A small network was trained on invented records. Each row is its activation on one of them, seen along a few directions.
Records have a field called MIS. Each example row is followed by its value.
The largest differences between rows may come from other fields.
In the rows, 500 means zero.
Random noise pushes rows far along 8 fixed directions. That doesn't count. These rows show it; they differ only by the noise:
[569 603 663 457 640 388 575 499 364 505 602 527 505 416 443 558 541 456
 454 609 516 517 445 526 516 424 540 385 526]
[537 734 869 539 641 591 259 584 395 592 793 704 603 466 385 493 490 370
 455 802 481 500 301 374 636 554 730 415 341]
[456 486 919 482 729 442 543 290 318 364 683 466 474 559 343 616 532 525
 231 665 522 621 516 516 548 573 429 420 346]
[502 410 560 435 360 682 464 335 609 447 405 207 446 377 427 412 484 547
 419 596 473 558 666 507 594 363 435 731 478]
[584 486 672 460 424 582 293 406 612 600 580 606 420 651 652 352 482 353
 401 573 513 666 353 450 453 672 493 429  67]
[370 249 231 540 356 609 441 369 543 434 347 250 425 572 505 466 355 661
 536 341 440 453 611 544 380 487 298 737 652]
[562 395 622 234 293 402 247 677 663 709 612 279 413 323 174 397 573 433
 538 741 260 440 358 455 667 728 414 525 295]
[585 558 519 492 577 487 521 472 447 535 448 500 476 452 458 495 503 497
 432 532 495 505 475 551 518 426 560 560 562]
[334 373 455 634 492 661 568 407 440 320 566 383 554 566 756 444 350 569
 705 447 556 585 613 455 387 241 471 519 640]
[305 318 430 424 118 620 241 386 596 470 708 254 461 502 590 472 352 479
 648 517 491 449 531 368 304 601 124 397 309]

[759 748 256 474 618 289 829 518 414 572 254 685 465 361 670 589 596 424
 456 315 656 463 508 658 390 269 573 368 696]
vigi
[429 511 463 586 385 774 201 523 565 557 542 470 550 519 472 410 357 514
 564 586 445 437 469 405 540 499 573 708 515]
kezem
[563 437 598 453 659 427 495 315 458 506 320 459 372 588 221 594 554 603
 116 484 461 509 518 627 555 721 434 710 468]
mogim
[267 505 520 539 591 448 382 505 194 401 753 281 594 389  98 769 371 672
 505 623 377 230 540 470 485 524 343 530 880]
revaz
[547 316 358 428 389 392 496 674 671 608 452 489 436 593 589 327 525 457
 660 416 368 581 396 522 493 598 515 457 366]
suk
[723 760 472 403 477 406 318 364 469 716 389 695 387 467 318 643 560 399
 109 490 584 355 358 580 416 778 389 491 335]
kezem
[397 513 339 572 205 713 249 649 643 561 674 542 601 529 795 354 356 388
 858 502 496 476 439 314 397 464 518 385 383]
revaz
[341 501 490 614 411 674 350 316 465 396 577 526 551 600 518 592 380 533
 410 454 572 447 578 424 398 596 348 511 412]
revaz
[537 444 368 671 690 581 444 412 425 521 350 623 444 795 624 423 376 573
 375 352 470 585 416 596 406 543 631 693 560]
zeda
[550 531 557 455 431 388 544 331 506 487 613 648 434 652 744 531 523 351
 374 407 646 629 452 504 272 616 313 159 141]
suk
[276 548 757 707 603 775 294 326 373 335 736 588 615 675 492 590 360 554
 364 599 558 526 546 357 519 601 504 510 362]
vigi
[377 216 572 522 626 557 517 463 470 384 431 194 465 540 243 455 457 722
 458 558 306 548 606 559 665 469 516 834 688]
tal
[407 293 473 494 535 453 726 515 522 350 412 353 509 496 531 488 537 617
 623 428 478 564 647 531 556 401 455 551 612]
vifo
[561 619 357 539 458 613 453 531 580 575 288 584 520 420 404 499 532 530
 419 450 532 373 529 511 600 515 601 703 597]
pir
[662 729 641 398 355 551 374 455 590 626 561 617 489 379 558 474 574 304
 412 641 618 501 436 437 500 522 527 385 248]
suk
[696 600 572 445 523 454 413 574 599 683 435 734 438 549 600 394 588 355
 458 528 525 576 306 502 525 644 638 451 256]
mogim
[595 563 607 431 447 569 595 235 511 433 466 369 434 430 629 485 519 437
 330 541 629 632 638 541 433 312 411 478 389]
tal
[483 579 196 590 465 515 398 771 516 635 457 638 578 487 555 471 427 499
 756 399 431 334 381 458 478 508 641 526 721]
vigi
[331 441 520 611 551 663 389 319 408 378 471 415 512 555 301 631 411 684
 321 486 527 386 608 484 508 578 394 731 637]
pir
[604 263 337 251 349 289 534 874 685 702 465 173 414 328 417 232 561 470
 866 581 169 539 385 564 636 419 556 546 611]
kezem
[409 392 216 603 412 613 507 603 535 473 463 426 564 550 688 389 359 555
 776 382 444 484 542 477 427 318 556 576 697]
vifo
[499 559 292 552 433 514 353 530 467 599 516 629 489 573 603 519 399 477
 554 397 546 383 375 480 320 570 448 451 540]
pir
[519 546 733 372 328 651 535 494 684 447 513 307 541 227 422 429 625 444
 521 725 524 552 686 405 750 352 548 557 371]
tudo
[564 255 798 321 535 406 497 505 641 536 522 320 367 554 377 331 605 478
 416 657 328 738 446 538 670 639 501 550 199]
mogim
[283 240 908 546 576 682 335 579 510 378 870 271 569 620 474 297 386 533
 695 805 278 728 474 353 692 441 643 555 362]
fis
[273 278 665 682 476 822 234 376 603 384 606 526 513 814 645 371 345 560
 519 513 488 656 497 359 496 656 517 659 257]
paz
[308 328 670 619 426 825 315 477 643 390 602 422 581 631 547 327 410 546
 583 603 425 633 569 353 648 520 596 672 318]
tal
[398 604 444 640 521 628 434 494 422 442 558 565 593 508 500 578 419 545
 515 479 547 405 541 442 478 450 542 519 629]
paz
[365 452 561 573 550 491 468 426 406 408 654 542 520 642 535 567 439 522
 467 462 514 523 487 466 406 606 397 370 422]
paz
[347 575 678 420 365 494 458 565 466 417 764 436 624 288 371 660 552 477
 628 674 558 353 578 339 565 539 351 296 463]
vifo
[639 500 788 489 744 412 643 472 556 494 405 738 443 670 552 449 662 439
 286 519 546 731 445 547 634 654 692 463 202]
tudo
[673 546 449 456 558 496 501 455 505 597 349 448 424 469 425 433 509 492
 342 520 440 528 479 602 540 434 608 658 541]
tudo

Which value of MIS does each new row have?
[416 439 677 623 824 482 741 679 401 344 483 528 626 481 427 512 560 629
 667 570 438 570 574 499 746 317 801 620 783]
revaz
[671 477 335 319 273 520 194 648 736 810 320 372 388 365 188 347 530 461
 428 586 270 362 366 528 649 712 545 784 428]
tudo
[465 611 268 622 466 564 541 607 446 496 499 561 611 436 625 494 427 502
 709 412 536 395 512 478 433 279 603 484 768]
suk
[282 601 620 595 404 805 208 451 451 429 663 418 636 366 252 614 401 592
 489 685 527 276 585 325 610 521 474 683 627]
pir
[573 540 733 558 596 645 616 266 565 380 377 622 477 587 652 463 585 474
 260 500 670 708 619 505 574 465 584 549 235]
tudo
[412 702 544 575 435 684 434 466 465 427 542 516 638 310 344 647 493 529
 472 596 611 309 637 399 590 398 538 588 667]
suk
[268 303 462 504 403 523 546 278 418 281 598 227 494 548 449 639 401 641
 443 431 515 471 708 492 368 508 156 464 535]
vifo
[584 668 778 378 459 539 342 685 531 629 752 446 576 252 352 414 555 352
 612 849 407 490 393 385 698 393 688 435 428]
tal
[489 438 525 289 347 362 530 485 555 513 528 241 434 292 256 581 575 505
 441 572 419 422 587 519 554 570 259 445 460]
vigi
[461 456 510 476 440 430 302 492 462 579 731 541 446 651 577 486 399 412
 518 503 452 523 320 459 308 674 365 292 302]
paz
[450 597 554 530 289 815 375 559 565 481 725 336 645 332 767 290 372 375
 843 717 508 562 560 330 532 103 651 478 526]
vifo
[720 685 293 448 730  67 690 697 335 693 387 837 443 504 517 645 614 429
 503 314 547 383 252 657 344 598 548 266 686]
kezem
